These are the activations of a small neural network, seen along a few directions. Each row is one input.
In each table, some parts of the input vary, and every possible input appears once, in random order.
A made-up example of a description, with smaller parts first: line(6) and (point or ring(9) or (values(2) and ring(8))).
Shared parts are said once, and a part with two or three values counts as separate values.
In the rows, zero is written as 128.

Other details of the inputs vary at random and push rows far along three fixed directions, the same in every table; ignore that.

Rows:
row 1: [109  82 137 154  29 140 109 112 104 103 163 108  81 127]
row 2: [ 90 144 103 110 169 125  74 116  98 159 120 146 130 189]
row 3: [142 150 100  86 155 104 176 147 110 123 157 114 167 118]
row 4: [151 111 156  99 183 169 135 168 193 127  91 101 111  98]
row 5: [175 103 139 124 147 163 134 172 208 124 113  95 140 113]
row 6: [135 143 123 151  65 106 170 149  92  85 150 140 120  45]
row 7: [178 170 122 106 160  80 175 129 102 126 122 140 120 114]
row 8: [ 95 105 151 122 195 155  74 103 177 161 121 112  81 186]
row 9: [179 158 136 124 167 145 138 147 132 147 107 126 127  94]
row 10: [109 134 151 128 162 134  58 115 207 141 113 154 131 194]
row 11: [ 71 156 107 138 162  88 116 106  97 159 156 160 119 186]
row 12: [139 149 117  83 139  62 189 137  90 139 148 106 155 116]
row 13: [179 122 147 143  59 148 146 132 145  91 118 143 109  57]
row 14: [114 169 104 107 138  92 142 123  38 124 126 140 117 174]
row 15: [186 142 150 102 152 134 137 150 196 124  95 147 143 107]
row 16: [121  92 139 149 123 157  99 116 181 137 119  92 126 165]
row 17: [ 70  71 163 159  82 191  78  94 140 115 110 103  76 152]
row 18: [102  71 130 172  67 183  81  89 141 106 170 123 110 155]
row 19: [179 145 146 135 173 133 151 144 139 126  82 118 138 108]
row 20: [ 89 144  90 123 158  96 125 109  71 154 124 138 146 143]
row 21: [204 119 160 130 157 160 132 156 207 105  78 142 129 105]
row 22: [118 129 156 149 172 167  65 101 159 166  89 130 128 191]
row 23: [118 122 133 149  51 178 108 130  72 100 117 137 106 116]
row 24: [123 171 121 115 152  66 173 140 109 125 128 137 158  96]
row 25: [ 89 146  86  98 123  97 144 119  69 131 166 113 137 172]
row 26: [128 162  94  96 164 100 179 161 100 147 125 155 154 102]
row 27: [172 122 141 135 172 163 113 151 175 143  79 122 154  76]
row 28: [119  92 137 147 131 166 101 105 174 129 136 110 152 156]
row 29: [ 97 119 121 155 167 149  82 106 165 170 128 159 115 177]
row 30: [148 142 144 126 166 124 135 168 193 120 114 147 152 101]
row 31: [128 103 143 178  59 154 160 149 123  91 119 140 136  48]
row 32: [ 79  64 156 168  57 178  78  90 141 109 148 123 121 153]
row 33: [165 122 149 108 159 114 146 149 184 147 112  90 142 120]
row 34: [109  68 149 154  16 169 106 129 124  83 152 120 108 127]
row 35: [106 171 116 115 123  73 120 105 100 134 150 148 119 148]
row 36: [ 78 130 122  98 151 111 104 107 120 144 164 132 140 201]
row 37: [113 124 105 152  63 143 108 117  51 115 140 135 106  93]
row 38: [ 86 141 115  91 137  82 114 117 104 152 154 113 117 214]
row 39: [124 126 112 147  64 133 184 143  76 109 123 140 139  42]
row 40: [153 104 132 126  59 117 169 142  98  98 164 112 115  66]
row 41: [102 129 106 119 152 103 106  99 123 160 161 106 110 204]
row 42: [143 160  85 110 180  92 158 147  89 151 132 137 143  88]
row 43: [120 170 106 124 142  85 142 105  37 133 139 137 104 165]
row 44: [142 109 128 127  67 130 167 135  95  94 172 118 125  57]
row 45: [186 136 155 129 157 123 154 135 163 119  83 131 137 106]
row 46: [ 95  89 121 164  36 163 122 104  95  95 149 100 121 124]
row 47: [100 131 152 139 147 119  69  94 182 146 110 146 135 186]
row 48: [103 138  94 116 136 103 132 101  88 142 173 110 123 168]
row 49: [117 176 100 100 154  74 190 162  78 131 141 154 154 106]
row 50: [159 125 113 119 190 146 127 172 166 142  96 140 155  90]
row 51: [189 124 165 128 139 144 135 135 208 124  81 138 143  91]
Each input here is: values(3) and (point or ring(6) or ring(10)).
Question: Changing only the values(3) part turns row 3 into row 18. The same change can be made to row 26. Which row results?
Answer: row 29
Question: Changing only the values(3) part turns row 33 into row 38. The same change can be made to row 24. Which row results?
Answer: row 30
Question: Which other rows does row 13 become when the ring(10) part takes its other values? List them by row number.
Answer: row 6, row 7, row 9, row 11, row 29, row 35, row 37, row 42, row 43
Question: Which other rows does row 11 become when the values(3) part takes its other values? List them by row number.
Answer: row 31, row 49

Rows:
row 52: [142 128 129 123  34 134 171 145  86  69 124 130 164  84]
row 53: [ 92 113 133 153 165 142  66  81 152 168 119 135 132 186]
row 54: [143  79 150 152  82 166 118 121 177 112 133  91 129  91]
row 55: [ 99 178  78  92 155  86 157 139  45 144 146 146 140 111]
row 56: [103 130 102 148  70 127 114  86  30 124 151 130 111 139]
row 57: [175  82 164 182 126 197 124 148 211 115  91 121 138  51]
row 58: [136 112 112 117  37 141 176 153  85  78 138 100 171  86]
row 59: [ 91  94 145 116 145 161  87 109 158 157 120 106 109 210]
row 60: [ 83 126 143 137 156 133  66 108 160 152 102 142 112 189]
row 61: [ 87 135 108 152  54 107 123 104  60 112 157 158 111 143]
row 62: [112 117 137 138 117 128  81  93 155 135 146 149 121 173]
row 63: [157  81 151 153 133 184 105 137 202 117 121 100 114 133]
row 64: [ 73 110 133 174  42 130 109  99  81 102 133 145  98 144]
row 65: [ 83 138 103 142 156 122  95  96 109 160 149 152 130 185]
row 66: [112 154 103 124  83  98 156 142  65 108 141 154 120  97]
row 67: [115 120 147 137 124 144  87 106 141 123 126 137 100 184]
row 68: [144 172 120 110 158  66 177 132 105 143 119 132 148 107]
row 69: [111 122 123  93 206 122  96 142 181 171 144 119 138 181]
row 70: [163 143 141 108 200 114 141 151 201 141 124 144 145 129]
row 71: [100  95 113 156  35 143 118  92  72  99 168 105  95 147]
row 72: [152 119 132 156  76 146 148 157 133  94 124 149 124  66]
row 73: [111 104 118 124 139 126  92 107 160 148 162 117 134 172]
row 74: [159 158 114  99 203 127 142 152 120 150 106 124 138 103]
row 75: [103 138 120 129  76 105 104  75  67 120 153 132 103 178]
row 76: [123 146 114  90 198 101 129 128 130 160 144 103 127 186]
row 77: [171 140 120 124 190 140 133 147 173 156 117 136 159  91]
row 78: [130 124 128 113 178 146 127 133 130 148  89 127 132 132]
row 79: [144 166 116  74 220  66 194 152 140 162 141  95 161 123]
row 80: [ 85 120 106 116  63 125 126 114  44 114 166 104  94 149]
row 81: [113 122 135 135 170 151 102 130 155 145 100 129 132 121]
row 82: [186 100 161 137 110 181 144 171 181 104  65 123 124  56]
row 83: [150 165 125  76 190  93 151 158 151 143 128 142 143 116]
row 84: [152 166 122 103 163  81 153 117 107 136 137 127 129 152]
row 85: [109 147 107 128 185 121 121 127 132 158 133 149 139 153]
row 86: [ 77 148  97 129 129 113 110  96  38 141 146 139 107 180]
row 87: [203 102 168 151 111 178 145 162 197  88 102 123 117  64]
row 88: [123 129 138 143 146 131  63  88 146 157 118 139 113 204]
row 89: [142 123 110 104 114 112 179 169 112 113 159 111 138  73]
row 90: [146 151 127 118 229 112 151 143 166 163 104 127 157 118]
row 91: [108 128 139 142 156 140  69 108 147 146 111 144 103 203]
row 92: [ 86  95 139 171 113 172  81 108 140 127 113 136 114 142]
row 93: [112 160 115 120 110  74 143 103  73 139 131 133 133 129]
row 94: [155 174 113  90 182  98 156 169 136 142 113 144 145  90]
row 95: [171  98 170 164 118 176 126 165 212 104  79 128 127  55]
row 96: [134 131 141 123 184 117 102 116 193 149 135 149 135 176]
row 97: [170 108 123 120 143 129 162 159 175 123 149 109 150  80]
row 98: [108 107 147 143  69 160  84 109 113 102 130 135  85 152]
row 99: [145 149 122 105 115 102 175 158 109 107 143 140 133  80]
row 100: [ 69 110 117 138  80 108 122  86  84 126 169 106 117 171]
row 101: [ 69 118 127 113 112 120 115 118 102 141 153 102 116 161]
row 102: [184 132 130 142 154 149 152 146 136 130 114 121 140  78]
row 103: [167 151 133 107 100  89 190 136 106 108 131 116 143  50]
row 104: [115 120 108 123 109 120 110  90 101 136 159 101 114 172]
row 105: [137 103 170 143 139 158 107 134 208 119 105 129 121 123]
row 106: [142 131 120 134  39 136 162 151  77  77 111 134 164  84]
row 107: [124 190  79  85 191  70 182 150  65 152 142 141 153 105]
row 108: [169 115 161 140 111 140 165 155 175  96 110 123 131  61]
row 109: [141 135 127 145  94 127 139 131  94 109 123 137 109 119]
row 110: [124 176 102  63 181  48 208 152  82 151 154  95 153 110]
row 111: [148  79 150 169 102 216  89 146 189 103  85 131 170 120]
row 112: [143 147 118 127 112 108 133 127 117 131 133 148 134 107]
row 113: [125 172 115  93 199  94 109 127 115 162 111 138 121 179]
row 114: [122 148 145  98 171 104 130 135 152 141 117 127 130 136]
row 115: [147 121 117 158  62 151 169 143  59  90 132 125 116  52]
row 116: [ 96  53 142 174  80 189  73 119 184 110 153 125 107 160]
row 117: [136 125 137 142  43 112 178 127  85  81 141 125 121  60]
row 118: [158 134 140 142 156 127 111 122 155 141 110 135 124 152]
row 119: [100  96 162 135 111 169  80 102 159 127 101 137  96 189]
Question: Changing only one part turns row 53 into row 103. The same change can be made to row 57. Which row results?
Answer: row 117
Question: What is each input in this table made of?
Answer: line(4) and (values(2) or (values(3) and line(5)))
Question: Start at row 77 and move only the line(5) part, one step at a time. The first step leads to row 65. Which rows follow, in order?
Answer: row 85, row 107, row 55
Question: Which other rows does row 119 become when the values(2) part takes its other values? List them by row number.
Answer: row 52
Question: Which other rows does row 112 become when the values(3) part takes its other values? List them by row number.
Answer: row 88, row 93

Rows:
row 120: [144 170 122 104 206 104 124 143 141 158  98 138 138 143]
row 121: [ 97  70 156 171  53 173  70 106 174 108 146 135 106 153]
row 122: [179 142 142 127 119 118 176 145 129 108 135 119 114  65]
row 123: [170 132 130 115 117 129 175 152 115 105 108 110 145  73]
row 124: [ 77 121  99  91 157 121 117 120  91 153 162  96 117 199]
row 125: [ 75 164 110 108 140  92 116 104  63 138 126 147 123 186]
row 126: [144 143 129  98 205 121 128 129 175 159 111 121 164 164]
row 127: [178 119 153 138 105 142 157 154 165 104 112 111 117  72]
row 128: [ 86 150  89 120 132  88 119  94  71 146 166 133 136 181]
row 129: [158 147 130 109 212 115 118 130 165 166 102 116 144 163]
row 130: [137 127 115 128 147 130 167 152 115 139 131 109 131  46]
row 131: [ 90 135 105 141  48 111 159 130  40 103 150 149 130 101]
row 132: [101 135 101 133  43 109 158 122  39 102 165 122 139 106]
row 133: [165 145 133 113 220 119 117 120 160 169 115 125 138 156]
row 134: [ 91  75 138 193  80 183  61 109 159 113 125 160 105 152]
row 135: [164 133 126 121 115 105 169 151 138 105 149 120 137  60]
row 136: [147  89 174 160 146 203  82 148 235 118  81 141 139 121]
row 137: [103  76 162 163  63 172  75 102 164 106 120 128  93 164]
row 138: [162 129 136 103 102 112 180 155 136 104 128 117 140  67]
row 139: [ 92 157 109 123 151 111  92  94  87 156 132 160 103 187]
Question: What is each input in this table made of?
Answer: values(2) or (values(3) and line(6))
Question: Which other rows does row 120 become when the values(3) part takes its other values? List them by row number.
Answer: row 127, row 129
